A small network was shown many inputs. Here are its activations along a few directions, one row for each input.
In each table, some parts of the input vary, and every possible input appears once, in random order.
A made-up example of a description, with smaller parts first: one of 5 places around a ring, together with either a single point or one of 9 places along a line or (one of 2 separate values, together with one of 6 places along a line).
Shared parts are said once, and a part with two or three values counts as separate values.

Other details of the inputs vary at random and push rows far along two fixed directions, the same in every table; ignore that.

Rows:
r1: [  0  17  -8  15   0  -8 -14  -5  14   8 -19]
r2: [ -2  23  -4  23  -7   0  -6  -5   6  -4 -22]
r3: [ 11  34  -7  12  -2   8   7 -13  13  14 -36]
r4: [ -1 -30   2 -20  -7  20   9  25   4  -7  10]
r5: [  4  33 -14   4   0  -2 -10 -14  11  12 -44]
r6: [ -1 -24  14  -1   3  -8  -5   2  -9 -24  26]
r7: [  0  22  -7  13   2  -1  -4 -15  10  -6 -34]
r8: [  7  -5  -4 -19  -5   5   5   0 -18  11  12]
r9: [ -5   8  -6   9 -14   4  -8  16  26 -19 -37]
r10: [  9   5  -1 -17   4  18  21   2 -16  11   9]
r11: [-14 -10  12  11   7 -17  -1   0   9 -26  15]
r12: [-14 -15   8  10  -3 -30 -17  -3   9 -25  13]
r13: [  1 -12   8  -6   1  16  14   8 -19   9  22]
r14: [  3   7  -4 -18   0  15   9   9 -17  26  13]
r15: [-12 -26  15  -3   4 -19  -3   2   1 -10  27]
r16: [  9 -12  11 -16   7  19   3  -1 -13   5  18]
r17: [-15 -14  10  25   5 -19  -2   1  10 -22  10]
r18: [ -2  29  -5  18   4  -7  -9  -2  17  17 -33]
r19: [ -3 -26   7   4   4   0  -1   1  -7 -13  30]
r20: [ 13   2   1 -17   8  32   5   6 -26  19   6]
r21: [  5 -13  -4 -19   3   5   1  -7  -9  10  12]
r22: [ -3 -10   7 -20   8  -1   3   6  -8   6  22]
r23: [  9  30 -14   0   2  -1  -9 -11   6  14 -39]
r24: [-13 -18   4  12  -7 -34   1  -3  10 -18  16]
r25: [ 20   2  -2 -18   0  21  12   1 -24  11   6]
r26: [ 18  -1  -6 -26  -2  18   9  -2 -17  27  10]
r27: [ -3   3  -2  27  -8 -21  -3 -13  18 -23  -7]
r28: [  7   4   2 -14  13  25  12   9 -18  17  10]
r29: [  6   1  -1 -24  13  22  18  -1 -17  12   5]
r30: [ 16   7   2 -17   4  25  22   1 -18  23  -1]
r31: [ -7 -38   3  -4 -12   0   0  22  14 -30  15]
r32: [ 17   2   2 -29   6  19  -3   5 -22  24   6]
r33: [  2  30 -10  12   0  -2 -15  -4   8  14 -31]
r34: [  4  29 -12   1   3   1  -4 -15  15  21 -38]
r35: [-16 -19   3  16  -1 -26 -12  -2  11 -15  18]
r36: [  9  13  -1 -14   4  30  16   8 -20  24   7]
r37: [ -6 -20  18  -1   8  -3   4   2  -4 -13  20]
r38: [  8  -3  -2 -30   9  18  12  -1 -18  29   3]
r39: [  7   2   2 -19  11  22  16  -4 -15  16  -4]
r40: [ -5 -19   1  -3  -8 -11  -6   6 -15  -8  29]
r41: [ -3  31 -12   3   6  -7  -1  -9  16  11 -34]
r42: [ -4   9  -2  27  -8 -14  -9  -3   7 -18  -8]
r43: [  9  38 -10  21  -5  13  -4  -8  11  16 -36]
r44: [-13  12  -4  18   3 -22 -10   1  17  -6  -8]
r45: [  5  27  -9  13   4   3  -3 -18  16   2 -37]
r46: [ -7 -16   0  -6  -3 -19   8   2  -3  -9  25]
r47: [ -5 -23   6   3  -7 -12   4  -3  -9 -26  25]
r48: [ 11  -2   5 -28   7  20   2   0 -13  30   8]
r49: [ 15   7  -6 -21   5  20  -3   7 -23  28   1]
r50: [ -5  23  -7  19  -8 -10  -9  -6  15  11 -21]
r51: [-11 -25   1  10 -14 -15  -9  21  20 -43  -1]
r52: [  6  33 -12  12  -7   4  -9  -5  10  23 -28]
r53: [  6  23 -11  12  -8 -16  -8  -8  10   0 -25]
r54: [ 12   7   0 -12   1  32  13   2 -18  27   5]
r55: [-13   7  -5  23 -12 -24 -15  -3  11 -13  -6]
r56: [-12 -11  12  17   0 -19 -11  -6   9 -31   7]
r57: [ -7 -22   8   9   5  -4   0   1  -2 -12  23]
r58: [-19 -15   5  19  -8 -29  -5   2   8 -14  18]
r59: [ -2 -22   8  -9   1  -8  -8  -2  -2  -5  26]
r60: [ -8   7  -3  15  -8  -1   0  19  34 -14 -37]
r61: [-10 -16  14  14   3 -15  -6  -6  11 -23  12]
r62: [-19  -2  -4  19 -10 -16  -2  21  38 -34 -20]
r63: [  1 -15   5   4   3  -1  -4   5 -12 -13  19]
r64: [ 15   1  -4 -26  -1  18  13  -1 -17  31   8]
r65: [ -7 -22   5  -2   5  -6   5  -9  -1 -16  17]
r66: [  0 -24   3  -8   4  -4   2  -4 -15 -20  21]
Description of these inputs: one of 6 places along a line, together with either a single point or (one of 2 separate values, together with one of 5 places around a ring).
Question: The inputs of r4 and r51 match in every part but the place on the line of 6. If r57 is changed in the same way as r4 into r51, which row does it become?
Answer: r63
Question: The inputs of r29 and r39 match in every part but the place on the line of 6. If r10 is changed in the same way as r29 into r39, which row does it become?
Answer: r30
Question: Which other rows does r40 become when the place on the ring of 5 takes its other values? List them by row number.
Answer: r23, r32, r49, r53
Question: List by row number the other rows that have the place on the line of 6 in common with r55.
Answer: r2, r5, r7, r8, r9, r12, r20, r33, r47, r56
Question: Which other rows does r2 become when the place on the line of 6 takes its other values? List them by row number.
Answer: r13, r36, r42, r43, r54
Question: A walk changes only the place on the ring of 5. It starts at r24 and steps to r58. List the rest of the walk in order.
Answer: r18, r15, r38

Rows:
r67: [  5  20  -4   2  -5   6  -4  -3  24  -3 -47]
r68: [ -7 -27  12  -7  10 -21 -10 -14  -6 -23  25]
r69: [ -1  -6  14 -14  17  11  -3  -3 -13  23  23]
r70: [-17 -33   8  -7   5  -4  -4  23  13 -10  24]
r71: [ -9  22 -26  -7 -16 -40 -26  -5  26  37 -20]
r72: [  3  11  -1  17   0 -18   1 -21  24 -13 -23]
r73: [ 10  45 -10  29  -7   0   4  -9  10   2 -32]
r74: [  8 -16  11   3   0  10  10  -1 -13   6  26]
r75: [ 12  23   1  -7  -4  34   3  10   6  28 -29]
r76: [ -4 -16   2 -22   4   9   8  29  -7  -1  15]
r77: [ -2 -13   3   0 -16   4   4  17  -9 -24  18]
r78: [ -2 -21  14   6   2  -3   8  -2   0  -2  30]
r79: [  8   2  -9 -14  -6  28  18  10 -26  10  10]
r80: [  3  -7   9  -8  12  11   6  -5 -22  20  25]
r81: [ 10  32  -3   9   8  -5 -17 -22   7   3 -43]
r82: [  1  26 -12  35 -12   7  -6  -4  17   0 -31]
r83: [-13 -29 -14 -22 -22 -45 -20   4   2  18  35]
r84: [ 29  22  -9  -7  -1  27   9 -15  -8  15 -20]
r85: [  4  27   2  -5  12   4  -2  -5 -10  19  -9]
r86: [  5 -18   8  13  -6   4   4  -2  -8 -10  33]
r87: [ -1  29   2  27   5  -4   1 -14  29  13 -27]
r88: [  3  50  -4  22   6  -8 -12 -11   4   9 -41]
r89: [-17 -13   3  37 -10 -20  -4  -1  18 -24  -1]
r90: [  6   0   5 -24  -4  25  16  18 -14  11   5]
r91: [ -6  15 -27   8 -31 -44 -34  -4  18  17 -12]
r92: [-13 -18   1 -11   3   1  21   8  -7  -3  23]
r93: [-20 -20   0  34 -11 -25 -22  18  26 -42   9]
r94: [  7  -3   6 -32  19  12   0 -14 -15  16   6]
r95: [  7  17 -11  -8  -3  20   0  26  -5   6 -15]
r96: [-21 -13   0  23  -7 -34 -11  21  22 -41  -1]
r97: [-13  10   1  33   2 -36  -5 -12   2 -23  -2]
r98: [-21  -7   9  29   0 -41   6  -9  25 -32  14]
r99: [ 11 -12   5 -10 -13  34   2  17 -15   5  16]
r100: [  8 -15   4 -36   3  26  11   6  -4   6   1]
r101: [  3   9  -6  16 -17  -4 -12  -3  21 -28 -32]
r102: [ -5 -16   3 -14   5  21  16   6  -6  19  17]
r103: [  8   7   2 -12   6  13  -2   2 -32   9  20]
r104: [  9  28  -8   6   4   8   4  -8 -21  11  -3]
r105: [-26  -1  10  24   9 -45 -13  -9  16 -27  10]
r106: [-11 -28  18  16   4 -20 -16  -3 -10 -20  36]
r107: [  6  -5  -3 -17  -2  22  22  11 -26  11  10]
r108: [  5  -2  12 -11  14  15  -5  -2 -18  22  19]
r109: [ -9 -10   6   1   9 -16   9  -6 -18  -8  29]
r110: [ 17  26  -7 -15  14  16   6 -22 -11  26 -26]
r111: [  6  30  -1   1  16  18   3 -12  -4  39 -16]
r112: [ 24  19  -4  -9   3  20  11 -15  -5  17 -25]
r113: [ 10   1   1 -10  -9  13   0   3   2  -6 -23]
r114: [ -3 -36   3 -15  -1  -6  -4  16   1 -27  12]
r115: [  2 -11   8   6  -2  -9  15   0 -11 -12  25]
r116: [ -7 -10  -6  18  -8 -17  -1 -11  15 -28 -16]
r117: [ 10   0   4 -21  -7  27  14  19 -21   9   3]
r118: [  3  29   0  31   5  -5 -11 -16   4  11 -24]
r119: [ 17  -9  -8 -31   0  30  -1  18 -12   3  -3]
r120: [ -1  -3  -1 -31  10  21  12  28  -5  16   4]
r121: [ -5  16  -4  15   0   0 -13  17  31   4 -33]
r122: [-24 -15   4  37  -7 -27  -4  -2  28 -26   2]
r123: [-18 -11  -5  13  -1 -24   1 -13  29 -26 -13]
r124: [ -6  46  -7  19  12 -13   3 -17  11  15 -34]
r125: [  1  33  -7   8  14 -10  -3 -29  16   9 -40]
r126: [ 23  32  -8 -11   7  23 -12 -17 -14  19 -29]
r127: [ -1 -27   6  -3   6 -18   0 -18 -17 -21  24]
r128: [-11 -24  13  -4  -4   4   3  13  10  -7  18]
r129: [  6 -18   5 -17   2  25  -1  29  -9  11  10]
r130: [  3 -17 -18 -31 -23 -23 -18   7 -15  35  25]
r131: [  2  20 -11  -1   4   1 -10   6  30  -1 -50]
r132: [ 17  18  -2 -17  11  19  15 -17   4  24 -20]
r133: [  4 -22  12  -8  -9  20   3  16 -10  -1  16]
r134: [  0 -24   0   0   2 -13  -3 -17 -18 -25  29]
r135: [ -6 -32   0  -9  -1  -5  10  -4   1 -19  14]
r136: [ -5  -7 -11  21 -13 -14  -4 -10  14 -33 -11]
r137: [  2  -2  -4 -19   1  21  23  10 -17  16   8]
r138: [-13  -1   6  29  -2 -34   6  -7  19 -27   8]
r139: [ -1  -4   6 -26   0  20  17  18  -8  10   8]
r140: [  6  -7   8  -1   5  13 -11   0 -24   8  28]
r141: [  5 -13  -3 -39  12  22   6  16   1  11  -4]
r142: [-12 -27   9  24  -1 -19  -9  -8 -12 -25  43]
Question: The inputs of r136 and r123 match in every part but one. If r134 is changed in the same way as r136 into r123, which row does it become?
Answer: r125
Question: The inputs of r138 and r98 match in every part but one. If r68 is changed in the same way as r138 into r98, which row does it become?
Answer: r94
Question: Describe the family of inputs behind these rows.
Answer: one of 4 places along a line, together with either a single point or (one of 3 separate values, together with one of 6 places along a line)
Question: Which other rows does r134 become when the choice among 3 separate values takes its other values? List them by row number.
Answer: r104, r142
Question: Which other rows does r70 become when the place on the line of 6 takes its other values? List them by row number.
Answer: r69, r87, r102, r111, r128
Question: Which other rows does r135 become when the choice among 3 separate values takes its other values? List them by row number.
Answer: r122, r137

Rows:
r143: [  0  12  -4  18  -8  -7 -12   0   5 -12 -14]
r144: [  7  15  -2 -15   6  17   4   1 -11  29   2]
r145: [ -6   4   2  21   0 -10  -1  -1  22 -12 -15]
r146: [ -6   5   1  15  -5 -10  -1   5   2  -4   0]
r147: [-11   3  -2  13   1 -17  -1 -10  12  -9 -12]
r148: [ -5   5   1  19   1  -6  -3   0  22 -14 -18]
r149: [  0   9  -3   9   1 -20 -14 -11   6 -10 -10]
r150: [ 10  12   3 -16   7  22   7  -1  -2  17 -13]
r151: [  7  12  -5 -14   5  16   4  -4 -18  31  -2]
r152: [ -3 -31   6 -17   4   9   9  14 -21   4  47]
r153: [ -1 -29   6 -16   0  10  10  14 -25   1  46]
r154: [ 11  13  -3 -10   4  18   0  -7 -13  30  -7]
r155: [ 17  11  -3 -20   5  16  10  -9  -9  22 -11]
r156: [-14 -38   4   6 -11 -19  -1   7  -9 -28  48]
r157: [ -6   4  -7  15  -8  -9   0  -1  13 -17  -9]
r158: [-3  9  2 22 -6 -9 -5  1 10 -5 -8]
r159: [ -6  12   4  18  -1 -14 -12  -6  16  -5  -9]
r160: [  2 -32  11 -16  -1  13   7  13 -24  -3  44]
r161: [  6   9  -2 -12   6  21  13   8  -7  19  -7]
r162: [ -6   5   1  17   4  -7  -6   1  19 -18 -20]
r163: [ 10   8  -2 -14   6  20   7  -8  -7  22 -13]
r164: [-10   2  -2  17   2 -11   0   2  19 -14  -8]
r165: [  0  11  -4  20 -11  -5  -9  -1  10  -9 -13]
r166: [ -5   6   2  22  -1 -11  -6   0  14  -3  -6]
r167: [ -6   5  -2  13   5 -12 -10 -11  15 -17 -22]
r168: [  0   9  -4  17  -9  -2  -3  -3  16 -17 -21]
r169: [ 16  14  -4  -8  -6  24   4   3 -15  25  -6]
r170: [12 12 -1 -7  5 24  2  7 -7 23 -6]
r171: [ -5 -31  12 -26   6   6  15   7 -21   0  41]
r172: [-12 -39   7  -5  -1 -30   6  -5  -5 -28  39]
r173: [ -5   8  -2  16   3 -14 -16 -10   8  -8 -14]
r174: [  6  14   1 -14   5  14   6   2 -14  29   1]
r175: [ 13  12   0 -10   2  28   9   5  -4  13 -15]
r176: [ 10  17   2 -15   9  19  -3   2 -12  22  -7]
r177: [ -2  12   1  19  -2  -7 -11   2   7 -11 -13]
r178: [-10 -37   8   3  -4 -31  -8  -6  -3 -29  41]
r179: [  2 -36  12 -20   0  14  16  11 -21  -6  38]
r180: [ 13  13   0 -13   6  28   7   7  -9  10 -18]
r181: [ -9  -2 -12  -6 -17 -17 -19  19  23   5 -16]
r182: [  8   9  -7 -18   8  21   8  -6  -9  23  -9]
r183: [ -3   5  -4   6  -2 -21  -4  -9   1   0   1]
r184: [ -9   4   0  16  -4 -11   4   3  11 -14 -10]
r185: [ -2   8  -3  19 -10  -7  -1  -4  15 -15 -19]
r186: [-17 -40   8   4  -3 -18   6   8  -1 -35  40]
r187: [ -8   4  -6  13   0 -14  -8  -9   7   0  -2]
r188: [ 15  14  -9 -21   4  14   5  -6 -16  30   0]
r189: [  4 -36   7 -25  -1  16   9  11 -26 -15  35]
r190: [ -7   9   4  11   5 -12  -8  -5  18 -17 -19]
r191: [ -6   4  -4  14  -9 -10   2   0   8 -16  -9]
r192: [ -4   5  -4  13 -11 -10  -2   2  -1  -5   1]
r193: [-10  -4 -12  -7 -14 -16 -14  17  32  -4 -24]
r194: [ 11  13  -1  -9   8  24   0   8 -11  21  -8]
r195: [ -6   5  -2  15   1 -11  -7 -13  19 -13 -21]
r196: [ -3   3  -6   6   1 -19  -1 -12  13 -11  -7]
r197: [  0   8  -2  13  -3 -22  -9 -13   9  -2  -7]
r198: [  9  15   4 -10   4  16   2  -1  -9  27  -2]
r199: [ -1 -35  15 -26   6   9  13   5 -18  -1  40]
r200: [ 12  13  -4 -12   5  21  -2  -5 -12  27  -9]
r201: [  6  12  -1 -18   8  19  10   0  -4  21  -6]
r202: [ -9   4   0  17  -1 -12  -2   4   7  -2   1]
r203: [-10 -41   9  -2  -1 -26   0  -6   1 -36  35]
r204: [ 18  11  -5 -25   9  19   5  -6 -12  15 -15]
Question: Describe the family of inputs behind these rows.
Answer: one of 2 separate values, together with either a single point or (one of 5 places along a line, together with one of 6 places along a line)
Question: The inputs of r169 and r185 match in every part but the choice among 2 separate values. If r174 is changed in the same way as r169 into r185, which row does it become?
Answer: r171
Question: The inputs of r167 and r173 match in every part but the choice among 2 separate values. If r195 is changed in the same way as r167 into r173, which row does it become?
Answer: r200
Question: Which other rows does r198 become when the choice among 2 separate values takes its other values? List them by row number.
Answer: r199
Question: A walk changes only the place on the line of 5. It starts at r180 and steps to r175. List the rest of the walk in order.
Answer: r179, r186, r184
Question: Which other rows does r149 become when the place on the line of 6 takes its other values? List them by row number.
Answer: r143, r173, r176, r177, r194
